Each row below holds a small network's activations on one input, seen along a few directions.
In each table, some parts of the input vary, and every possible input appears once, in random order.
A made-up example of a description, with smaller parts first: ring(5) and (point or line(9) or (values(2) and line(6))).
Shared parts are said once, and a part with two or three values counts as separate values.
(in the rows, 128 means zero)

Other details of the inputs shift rows strongly along three fixed directions, in all tables alike. That doesn't count.

Table:
r1: [142 106 131 142 120 126 177 102 142 158 164]
r2: [125 193 132  99 108  70 109 140  76  99 154]
r3: [148 175 140 115 127  85 122 134  84 104 122]
r4: [143 132 129  90 147 128 127 178  87  72 110]
r5: [103  91 112 142 114 131 159  64 161 173 156]
r6: [165  91 143 132 116  81 152 143  87 122 137]
r7: [147  70 140 128 138 159 151 160 130 117 107]
r8: [125  92 134 159 119 129 158 108 135 179 140]
r9: [ 93 173 129 142 117 105 111 107 130 157 152]
r10: [139 149 122 124 114  81 119 137 101 149 118]
r11: [140  98 117 140 139 145 138 129 139 144 113]
r12: [101 181 125 148  97 101 108  97 135 186 140]
r13: [124 135 109 143 130 170 128  93 159 160 128]
r14: [147  72 145 106 150 163 138 181 138  93 109]
r15: [110 114 116 158 121 129 158  54 165 177 127]
r16: [116 158 135 104 104  93 109 168 100 112 135]
r17: [ 94 194 106 134 145 184  89 118 205 104 108]
r18: [103 205 122 135 124 111 109  77 141 155 160]
r19: [116 146 139 105 159 147 105 185 115  64  93]
r20: [ 76 213 121 147 100 103 113 107 144 151 152]
r21: [121 150 115 137 101 114 145  83 151 199 172]
r22: [143  81 116 122 137 143 116 154 102 106 110]
r23: [145  99 123  97 112  92 139 155  62 127 153]
r24: [135  68 134 114 142 171 122 158 141 119 124]
r25: [110 149 142 140 106 101 129 115 130 140 169]
r26: [101 152 126 135  94 106 134 128 132 155 157]
r27: [120 120 109 137 133 197 147 106 191 133 141]
r28: [150  99 122 127 148 157 141 130 119 123 113]
r29: [118 177 113 134 104  95 119 100  98 162 142]
r30: [136 134 136 119 155 129 119 150 131  84 118]
r31: [120 169 124 112 127  86 118 162  95 102 119]
r32: [146  90 158 118 125  93 149 160  93 115 149]
r33: [156  90 124 135 136 169 166 123 150 137 120]
r34: [113 182 121 110 109  72 102 154  86  96 138]
r35: [151 105 121 108 102  79 114 158  69 134 126]
r36: [147  62 145 149 121 115 162 125 110 164 144]
r37: [127 139 150  96 125 110  72 151  98  87  87]
r38: [144 130 122 149 110 118 160  82 149 201 150]
r39: [163  62 132 131 126 100 151 144  87 134 131]
r40: [146 105 136 128 159 174 150 118 163 106 135]
r41: [141  59 143 112 134 149 135 176 109  81 136]
r42: [157  78 148 113 137 143 137 177 115 101 100]
r43: [109 162 147 151 111 105 119  73 168 179 121]
r44: [110 210 116 136 166 184 103 113 170  92  83]
r45: [133 184 132 121 123  52  98 135  69 118 121]
r46: [117 202 121 126 173 166  87 115 143  91  85]
r47: [144  62 118 112 146 170 122 156 144 112 121]
r48: [ 98 181 105 122 166 206  94 110 185 111 106]
r49: [128  95 117 157 115 136 178 103 177 183 156]
r50: [121 177 121 146 103  72 138 118 108 153 130]
r51: [161  83 129 118 112 103 141 131  70 136 146]
r52: [107 127 128 132 113 109 127 130 111 153 151]
r53: [133  48 112 144 138 174 152 119 161 145 146]
r54: [ 86 206 102 139 113 105 102 101 146 166 142]
r55: [112 166 145 131 115  80 133 136 108 136 144]
r56: [140 150 118 107 131 136  99 136 108 118 110]
r57: [123 129 152 142 141 169 122 101 199 121  93]
r58: [103 175 132 120 147 148 110 153 149 104 104]
r59: [136 134 165  93 102  51 122 163  84 109 124]
r60: [142  75 148 115 117  93 133 151  78 129 161]
r61: [142 145 129 125 117 100 116 108  90 136 145]
r62: [116 138 149  92 141 132  73 154 128  78  95]
r63: [132  95 121 167 118 134 142  72 156 178 159]
r64: [113 175 120 110 118  68  94 147  76 113 135]
r65: [119 214 119 127 162 182  97 116 181  99  80]
r66: [154  48 141 129 147 172 142 151 142 132 108]
r67: [103 187 137 147 161 171 102 122 168  97  89]
r68: [121 128 142 162 146 151 128  92 162 153 130]
r69: [166  80 126 113 125 117 155 146  86 140 126]
r70: [143  67 130 135 107 105 182 102 117 144 128]
r71: [109 111 108 155 131 180 142 105 193 134 143]
r72: [ 88 159 108 137 147 171  99  73 171 117  94]
r73: [101 194 135 146 110  87  94  96 111 155 143]
r74: [123  94 127 119 119 109 167 114 125 125 131]
r75: [131  96 133 152 106 111 159 114 126 192 144]
r76: [110 179 113 151 123 100 121 103 128 160 122]
r77: [139 105 125 128 132 138 148 140 160 135 128]
r78: [113 137 121 151 133 155 126  97 183 126 151]
r79: [129  85 151 132  85  97 153 108 150 160 164]
r80: [119 170 123 143 169 174 104 126 171  83  82]
r81: [140  80 117 154 160 214 151 120 202 123  99]
r82: [110 165 121 119 161 149  78 130 141  86 115]
r83: [116  89 125 170 106 141 152  87 150 195 156]
r84: [126 155 124  93 155 163  97 164 116  46 109]
r85: [177  70 140 104 176 173 120 159 105  65  96]
r86: [116 139 126 116 141 152  87 159 111 102  94]
r87: [123 138 117 129 156 162  86 135 130  89  96]
r88: [160  35 117 115 145 174 125 168 114  99 102]
r89: [117 150 138 149 105  92 148 121 114 160 136]
r90: [158 123 131 111 109  73 134 168  81 121 115]
r91: [154  73 156 149 116 108 169 124 117 149 150]
r92: [119 170 117  95 133 135 104 163 101  70 119]
r93: [152  49 132 135 147 159 165 143 150 113 134]
r94: [136 137 127 150 157 187 142  97 177 119 111]
r95: [153  83 129 106 113  95 148 142  71 133 163]
r96: [159  80 129  92 157 173 144 181 118  74 105]
r97: [103 145 125 132 101  97 126 125 115 173 155]
r98: [108 173 111 116 102  94 112 146 113 120 137]
r99: [105 112 115 130  97 106 158  91 137 142 154]
r100: [137 127 124 141 116 138 171  95 173 179 158]
r101: [129 173 121  86 130 133  97 167 111  76 115]
r102: [131 127 139 118 104  69 109 153  51 127 134]
Description of these inputs: ring(6) and (values(2) or (values(3) and line(5))).
Question: The inputs of r65 and r56 match in every part but the ring(6) part. If r33 is changed in the same way as r65 into r56, which row does it become?
Answer: r13
Question: The inputs of r87 and r64 match in every part but the ring(6) part. If r63 is changed in the same way as r87 into r64, which row does it become?
Answer: r82
Question: The inputs of r96 and r27 match in every part but the ring(6) part. If r58 is changed in the same way as r96 into r27, which row does it become?
Answer: r26
Question: Which other rows does r88 become when the values(3) part takes its other values? List them by row number.
Answer: r13, r86
Question: Which other rows does r54 become when the values(3) part takes its other values? List them by row number.
Answer: r48, r97
Question: Which other rows does r17 become when the line(5) part takes its other values? List them by row number.
Answer: r34, r71, r78, r98

Table:
r103: [137 152 120 128 112 110 126 110 118 129 158]
r104: [156  53 126 134 141 185 187 101 189 143 174]
r105: [175   7 111 114 152 203 158 146 131  93 127]
r106: [120 180 149 131 180 177 116 141 171  92  86]
r107: [155  48 142  91 138 122 154 193 106  81 102]
r108: [140 152 124 109  91  46 166 118  86 151 177]
r109: [103 124 133 174 130 160 191  63 213 183 153]
r110: [139 132 145 115 186 125  49 150  75  71  60]
r111: [147  99 117 139 170 200 135 111 166  87  86]
r112: [ 96 158 109 154 110 116 146  90 131 187 143]
r113: [141 150 118 125  85  52 143 112  75 146 165]
r114: [140  87 136 183 125 162 155  93 199 188 127]
r115: [ 83 190 133 124 106 128  86  76 155 149 119]
r116: [117 177 131 145 172 192  92 136 160 101  78]
r117: [ 95 209 143 116 144 133  90 147 138  71 129]
r118: [ 87 202 116 135 113 114  86 122 154 121 122]
r119: [105 106 130 169 115 167 157  79 231 178 176]
r120: [141 223 136 122 164 126  97 130 127  84  75]
r121: [141  62 120 118  71  66 152 154  77 166 169]
r122: [159  43 123 146 140 184 186  94 184 131 154]
r123: [ 88 170 113 146 141 179 108 109 171 121 128]
r124: [157  45 144  95  97  73 153 190  74 101 147]
r125: [146  76 147 129  80  69 163 147  74 150 193]
r126: [147 141 152 108 156 126  97 190 116  69  70]
r127: [116 179 116 141 157 164 147  79 191 128 110]
r128: [131 146 129 143 111 100 117 137 121 167 116]
r129: [120 151 127 101 154 138  91 182  81  52  75]
r130: [160  61 148  95 107  63 150 194  61  92 115]
r131: [136 179 112 153 159 177 113  91 168 141  92]
r132: [ 76 213 110 136 122 140  97 108 146 156 158]
r133: [ 92 189 126 119 178 118  36 118  94  68  62]
r134: [ 85 201  99 138  94  77 110 106 120 187 128]
r135: [136  98 147 127 139 130 152 148 121  91 113]
r136: [151 152 163 112 137  82 121 181  70  86 103]
r137: [148 151 129  99 163 133 114 155 101  48  75]
r138: [167  35 132 138 136 176 183 107 170 130 170]
r139: [123 219 149 126 131  81  88 159  80  98  94]
r140: [117 156  87 137 111 128 138  81 133 179 160]
r141: [146  38 144 122 107  57 120 124  45 153 180]
r142: [174  66 117 117  95  69 173 134  49 149 142]
r143: [112 106 131 119 153 192 128 142 204 105 134]
r144: [126 105 150 173 123 177 142  42 208 210 114]
r145: [133 226 132 126 149 110 123 111 136 126 102]
r146: [133 155 101 114  89  72 133 113  76 177 182]
r147: [ 97 151 124 136 100 104 152 106 174 170 166]
r148: [130  63 133 138 108  64 124  97  72 165 169]
r149: [ 89 203 110 145  90  70 112 104 125 175 127]
r150: [135  95 116 152 132 163 135 122 163 187 120]
r151: [204  54 143 110 152 135 142 175  73  82  90]
r152: [120 120 151 118  64  66 128  94  98 189 175]
r153: [158 107 107 134 178 214 126 119 158 129  87]
r154: [122 102 133 150 162 198 133 125 171  89  94]
r155: [128 158  94 142  89  71 160  74  94 208 155]
r156: [ 83 169 103 138 144 185 108 110 167 134 131]
r157: [135 101 147 118 104  83 158 152  92 114 161]
r158: [100 144 115 147  92 117 122 107 156 182 171]
r159: [128 106 148 107 136 139 146 161 129  98 157]
r160: [ 98 212 139  95 118  71 112 159  90  91 139]
r161: [140   4 106 129 120 181 162 141 153 160 152]
r162: [149  92 112 105 167 208 108 151 141  69 114]
r163: [ 88 216 124 119 129 128  80 139 118 105 136]
r164: [156  46 156  82 131 131 113 165  73  79  73]
r165: [123 162 125 161  91  74 153  99 101 226 162]
r166: [128  88 127 129 161 191 110 155 167  70  72]
r167: [113 107 129 162 122 163 152  97 174 145 156]
r168: [137 147 146 110 156 133 115 171 141  99  86]
r169: [ 95 199 108  90 107  85  68 173  79 118 132]
r170: [152  45 139 101 120 131 121 192 100  85 136]
Question: The inputs of r133 and r141 match in every part but one. If r149 is changed in the same way as r133 into r141, which row does it become?
Answer: r158
Question: The inputs of r116 and r123 match in every part but one. If r168 is changed in the same way as r116 into r123, which row does it become?
Answer: r147
Question: What is each input in this table made of?
Answer: line(4) and (values(2) or (values(3) and line(5)))
Question: Which other rows does r149 become when the values(3) part takes its other values? List them by row number.
Answer: r129, r142
